Each row below holds a small network's activations on one record, seen along a few directions.
Each row is followed by the record's values for the fields TAFU, NOMOL, DOP, SIV, NETO, SEM, BEL.
Not every record has every field; a missing one is written absent.
The largest differences between rows may come from other fields.
Strong random noise was added to every row along 2 fixed directions; ignore it. To show where, here is one row again and again, with new noise each time:
-5, 242, 157, -324, 240, -225, 10, -450, 382, 217, -11, -88, -138, 93, -101, -45, -374, 266, 227, 41
352, 255, -364, 12, 53, -116, -101, -161, 208, 88, -271, -50, -224, -351, 123, -214, 132, 33, 99, -28
238, 357, 69, -144, -8, 115, 99, -196, 246, -11, -330, 19, 30, -154, 39, -26, -190, 150, 303, -196
254, 141, -500, -27, 229, -422, -243, -298, 274, 268, -53, -145, -436, -288, 74, -307, 161, 51, -36, 188

-243, 79, 58, 82, -62, 76, -394, -157, 148, -258, -72, -446, 34, 198, -207, -155, 61, -228, 15, 175	<TAFU:zezif NOMOL:meb DOP:fuvel SIV:fas NETO:fiku SEM:rozuz BEL:geti>
-450, 41, 301, -370, 335, -466, -3, -363, 105, 326, 350, -116, -80, 369, -132, 82, -372, 401, -211, 364	<TAFU:ziz NOMOL:absent DOP:fuvel SIV:sinu NETO:absent SEM:pudem BEL:geti>
-108, -81, -306, 267, 68, -71, -228, 122, -119, -168, 148, -141, -40, -5, -175, -267, 197, -326, -226, 312	<TAFU:ziz NOMOL:absent DOP:fuvel SIV:sinu NETO:fiku SEM:rozuz BEL:geti>
-221, 88, 108, 39, -119, 176, 61, 283, -176, -242, -109, 31, 298, 67, 115, 369, 118, -6, -10, -218	<TAFU:zezif NOMOL:meb DOP:gizef SIV:sinu NETO:tekan SEM:pudem BEL:geti>
70, -127, -239, -47, 178, -519, -67, -158, 28, 219, 76, 101, -249, -105, -116, -242, -96, -148, -37, 132	<TAFU:zezif NOMOL:meb DOP:absent SIV:absent NETO:fiku SEM:puvav BEL:geti>
-77, 375, 375, 78, -294, 339, -52, 190, -367, -341, -203, -51, 97, -23, 188, 181, 124, -7, 94, -193	<TAFU:zezif NOMOL:piz DOP:fuvel SIV:sinu NETO:tekan SEM:baz BEL:geti>
-78, 83, 127, -139, 144, -357, -192, -327, 309, -45, 38, -630, -302, 206, -186, -201, 95, 81, -89, 258	<TAFU:zezif NOMOL:piz DOP:gizef SIV:fas NETO:fiku SEM:puvav BEL:mobos>
19, -164, -410, 120, -170, -341, -95, 141, -229, 62, 90, 188, -154, -105, 257, -28, 363, 146, -289, 109	<TAFU:zezif NOMOL:piz DOP:fuvel SIV:fas NETO:tekan SEM:pudem BEL:geti>
-394, 59, 464, -199, 115, -94, -102, 46, 0, -134, 9, -219, 166, 496, -213, 104, -57, -41, 117, 19	<TAFU:zezif NOMOL:meb DOP:fuvel SIV:fas NETO:fiku SEM:puvav BEL:geti>
-427, -55, -72, 5, 157, -392, -201, 58, -168, 107, 281, -245, -13, 375, 137, -80, 351, 93, -348, 179	<TAFU:ziz NOMOL:absent DOP:fuvel SIV:fas NETO:fiku SEM:pudem BEL:geti>
-162, 194, 550, -213, -144, 587, 317, 17, 238, -259, -158, -16, 504, 94, -297, 190, -351, -7, 288, -180	<TAFU:ziz NOMOL:absent DOP:gizef SIV:sinu NETO:fiku SEM:gog BEL:geti>
194, 388, -111, -98, -134, -110, -277, -250, 222, 54, -191, -278, -263, -114, 26, -189, 266, 91, -31, 72	<TAFU:zezif NOMOL:meb DOP:gizef SIV:sinu NETO:fiku SEM:puvav BEL:geti>
-344, -83, 135, 39, -29, -181, -119, -26, 111, 158, 181, -197, -17, 287, -155, 7, 104, -56, 34, 191	<TAFU:zezif NOMOL:meb DOP:fuvel SIV:fas NETO:fiku SEM:gog BEL:geti>
441, 210, -415, -22, -18, 179, 22, -49, -260, 42, -86, 172, -258, -312, 349, 4, 483, 177, -191, -246	<TAFU:absent NOMOL:absent DOP:gizef SIV:sinu NETO:fiku SEM:pudem BEL:absent>
-74, 54, 165, -39, -372, 378, 111, 289, -180, -368, -208, 139, 271, 70, 156, 13, -8, -215, 182, -287	<TAFU:zezif NOMOL:piz DOP:fuvel SIV:fas NETO:fiku SEM:puvav BEL:geti>
146, 154, -360, -52, -167, 229, -156, 133, -96, -108, -298, -189, -186, -250, 157, -192, 328, 22, -139, -55	<TAFU:ziz NOMOL:absent DOP:gizef SIV:fas NETO:tekan SEM:puvav BEL:geti>
233, -103, 166, 298, -256, 588, 201, 246, 8, -358, -433, -74, 312, -218, -94, -66, 113, -237, 438, -62	<TAFU:zezif NOMOL:piz DOP:fuvel SIV:fas NETO:fiku SEM:gog BEL:mobos>
-324, 83, 506, -259, -3, -30, 65, -277, 197, -24, 51, -36, 209, 408, -193, 229, -237, 215, 86, -87	<TAFU:zezif NOMOL:piz DOP:gizef SIV:fas NETO:fiku SEM:pudem BEL:geti>
52, -199, 349, -168, 175, -164, -49, -331, 269, 125, 205, 58, -104, 220, -266, 0, -545, 102, 36, 226	<TAFU:zezif NOMOL:piz DOP:gizef SIV:sinu NETO:tekan SEM:rozuz BEL:mobos>
-203, 321, 709, -358, -44, 343, 405, -98, -66, -77, -47, 223, 439, 338, -135, 245, -637, 142, 287, -420	<TAFU:ziz NOMOL:absent DOP:gizef SIV:sinu NETO:fiku SEM:puvav BEL:geti>
168, 183, -52, -54, 52, -140, -103, -89, 86, 24, 4, -106, 110, 117, 210, 56, 234, 161, -49, 41	<TAFU:zezif NOMOL:meb DOP:gizef SIV:sinu NETO:fiku SEM:pudem BEL:mobos>
-82, -86, 64, 105, -112, 156, 145, 325, -247, -139, -74, 61, 340, -105, 44, 178, 106, 69, -76, -228	<TAFU:ziz NOMOL:absent DOP:gizef SIV:fas NETO:tekan SEM:pudem BEL:geti>
170, 225, 380, 31, -107, 204, -25, -292, 286, -126, -169, -25, 140, 3, -166, -71, -294, 160, 312, -23	<TAFU:zezif NOMOL:piz DOP:fuvel SIV:fas NETO:fiku SEM:rozuz BEL:geti>
-497, -72, 327, -245, 250, -196, 214, -201, -86, 369, 486, 68, -120, 451, 146, 354, -366, 289, -145, -94	<TAFU:absent NOMOL:absent DOP:fuvel SIV:sinu NETO:tekan SEM:pudem BEL:absent>
190, 170, -373, 155, -269, 59, 105, 1, -110, -153, -275, 132, -115, -228, 152, -2, 367, -100, -153, -194	<TAFU:zezif NOMOL:piz DOP:fuvel SIV:fas NETO:fiku SEM:pudem BEL:geti>
72, -421, -408, 41, 167, -21, 98, 138, -63, 202, 135, 236, -226, -277, 23, 8, 20, -56, -82, -50	<TAFU:absent NOMOL:absent DOP:gizef SIV:fas NETO:tekan SEM:gog BEL:absent>
51, 153, 201, -286, -150, 32, 197, -95, -54, -50, 138, 202, 116, 75, 15, 139, -305, 142, 167, -183	<TAFU:zezif NOMOL:piz DOP:gizef SIV:sinu NETO:fiku SEM:puvav BEL:geti>
313, 160, -199, 10, -91, -26, 7, -265, -127, 14, -201, -28, -202, -237, 286, -17, 166, 287, -60, -121	<TAFU:zezif NOMOL:piz DOP:gizef SIV:fas NETO:tekan SEM:pudem BEL:mobos>
-79, 89, 143, 1, -57, -98, -125, -31, 111, -92, -109, -380, -107, 147, -36, -94, 132, -17, 8, -23	<TAFU:zezif NOMOL:meb DOP:fuvel SIV:fas NETO:fiku SEM:puvav BEL:mobos>
203, 83, -47, 127, -162, 181, -162, 95, -122, -369, -240, -120, 118, -46, 243, -70, 555, -119, -121, -112	<TAFU:zezif NOMOL:piz DOP:gizef SIV:fas NETO:fiku SEM:pudem BEL:mobos>
-9, -695, -148, 160, 147, -218, 162, 243, 15, 149, 133, 462, 3, -342, -224, -64, -253, -287, 125, 159	<TAFU:zezif NOMOL:piz DOP:absent SIV:absent NETO:tekan SEM:gog BEL:geti>
-1, -102, -224, 255, -14, 210, 119, 518, -138, -138, -117, 169, 162, -136, 92, -41, 300, -298, -34, -29	<TAFU:ziz NOMOL:absent DOP:fuvel SIV:sinu NETO:fiku SEM:gog BEL:geti>
-19, 207, 190, -89, -116, 333, 259, 99, -87, 4, -42, 229, 110, 91, 395, 333, -37, 42, 186, -300	<TAFU:zezif NOMOL:meb DOP:fuvel SIV:sinu NETO:fiku SEM:pudem BEL:mobos>
144, 173, 22, 203, -389, 352, 74, 464, -267, -359, -210, 180, 266, -242, 277, 217, 490, -17, 27, -309	<TAFU:zezif NOMOL:piz DOP:gizef SIV:sinu NETO:fiku SEM:pudem BEL:geti>
-81, -63, 62, 184, -354, 168, 188, 563, -330, -181, -7, 220, 214, -91, 190, 209, 16, -237, 50, -166	<TAFU:zezif NOMOL:piz DOP:fuvel SIV:sinu NETO:tekan SEM:puvav BEL:geti>

Which values does each new row have?
264, 55, -265, 206, -310, 321, 266, 548, -626, -178, -239, 277, -37, -193, 478, 225, 574, 108, -202, -484	<TAFU:absent NOMOL:absent DOP:fuvel SIV:fas NETO:tekan SEM:pudem BEL:absent>
246, -108, -255, 125, 201, -309, -442, -448, 208, 262, -42, -324, -468, -20, -221, -317, 39, 79, -90, 446	<TAFU:zezif NOMOL:meb DOP:fuvel SIV:fas NETO:tekan SEM:rozuz BEL:mobos>
-192, -70, 360, -86, -66, 271, 57, 204, -102, -471, -92, -32, 352, 128, -22, -3, -85, -109, 275, -51	<TAFU:zezif NOMOL:piz DOP:fuvel SIV:fas NETO:fiku SEM:puvav BEL:geti>
271, 396, -261, -25, -81, 183, -165, -130, 140, -128, -244, 57, -193, -170, -1, 7, 128, 117, 24, -146	<TAFU:zezif NOMOL:meb DOP:gizef SIV:sinu NETO:fiku SEM:rozuz BEL:geti>
-90, 3, 287, -26, 141, 75, 143, -125, 31, -151, -138, -8, -106, -36, -5, 101, -122, 50, 96, 67	<TAFU:zezif NOMOL:piz DOP:fuvel SIV:sinu NETO:tekan SEM:pudem BEL:mobos>
182, 372, 169, -122, -71, 56, -126, -197, 152, 53, -147, 102, -150, 162, 6, 70, -31, 403, 111, -155	<TAFU:zezif NOMOL:meb DOP:fuvel SIV:fas NETO:fiku SEM:rozuz BEL:geti>
-369, -242, 54, 41, 281, -391, -318, -218, -12, 26, 529, -417, -130, 234, -44, -122, 254, -154, -177, 544	<TAFU:zezif NOMOL:piz DOP:fuvel SIV:sinu NETO:fiku SEM:pudem BEL:mobos>
48, 126, 111, 98, -177, 314, -35, 459, -252, -162, -188, 75, 49, -88, 197, -103, 331, -259, -48, -181	<TAFU:ziz NOMOL:absent DOP:fuvel SIV:sinu NETO:fiku SEM:puvav BEL:geti>
149, 145, -351, 253, -151, -111, -26, 11, -271, -26, -58, 89, -118, -301, 162, -10, 401, -74, -108, -70	<TAFU:zezif NOMOL:piz DOP:fuvel SIV:sinu NETO:fiku SEM:pudem BEL:geti>
383, -3, -474, 233, -18, -25, -55, 168, -209, 103, -192, -26, -184, -499, 200, -78, 209, -196, 57, -68	<TAFU:zezif NOMOL:meb DOP:gizef SIV:sinu NETO:tekan SEM:puvav BEL:mobos>
-194, 187, 450, -163, -79, 323, -92, -43, 89, -154, -83, -329, 341, 138, -206, -51, -160, -165, 149, -13	<TAFU:ziz NOMOL:absent DOP:gizef SIV:sinu NETO:fiku SEM:puvav BEL:geti>
119, 243, 75, -48, 113, 60, -78, -296, 32, -28, -81, -267, 55, 34, -36, 94, 87, -10, 69, 41	<TAFU:zezif NOMOL:meb DOP:gizef SIV:sinu NETO:fiku SEM:pudem BEL:mobos>
205, -458, -161, 117, 212, -171, 364, 172, 40, 256, 127, 499, 149, -107, -40, 76, -275, -201, 227, -71	<TAFU:zezif NOMOL:meb DOP:absent SIV:absent NETO:fiku SEM:gog BEL:mobos>
-39, -23, 312, -219, 79, 1, 147, -228, 118, -106, 97, 46, 19, 169, -58, 55, -218, -79, -7, 154	<TAFU:zezif NOMOL:piz DOP:gizef SIV:sinu NETO:fiku SEM:pudem BEL:mobos>
-140, -412, -161, 212, -107, -234, 60, 325, -264, 21, 363, 209, 51, -146, 109, 199, 144, -275, -227, -43	<TAFU:zezif NOMOL:piz DOP:gizef SIV:sinu NETO:tekan SEM:pudem BEL:geti>
5, -159, -211, -282, 383, -491, 73, -277, -20, 565, 450, 201, -408, 122, 77, -60, -162, 384, -49, -36	<TAFU:absent NOMOL:absent DOP:gizef SIV:fas NETO:fiku SEM:puvav BEL:absent>
62, -165, 174, 168, -80, 307, 155, 338, -15, -252, -141, -31, 327, -258, -336, 14, -81, -330, 61, 99	<TAFU:ziz NOMOL:absent DOP:gizef SIV:sinu NETO:tekan SEM:gog BEL:geti>
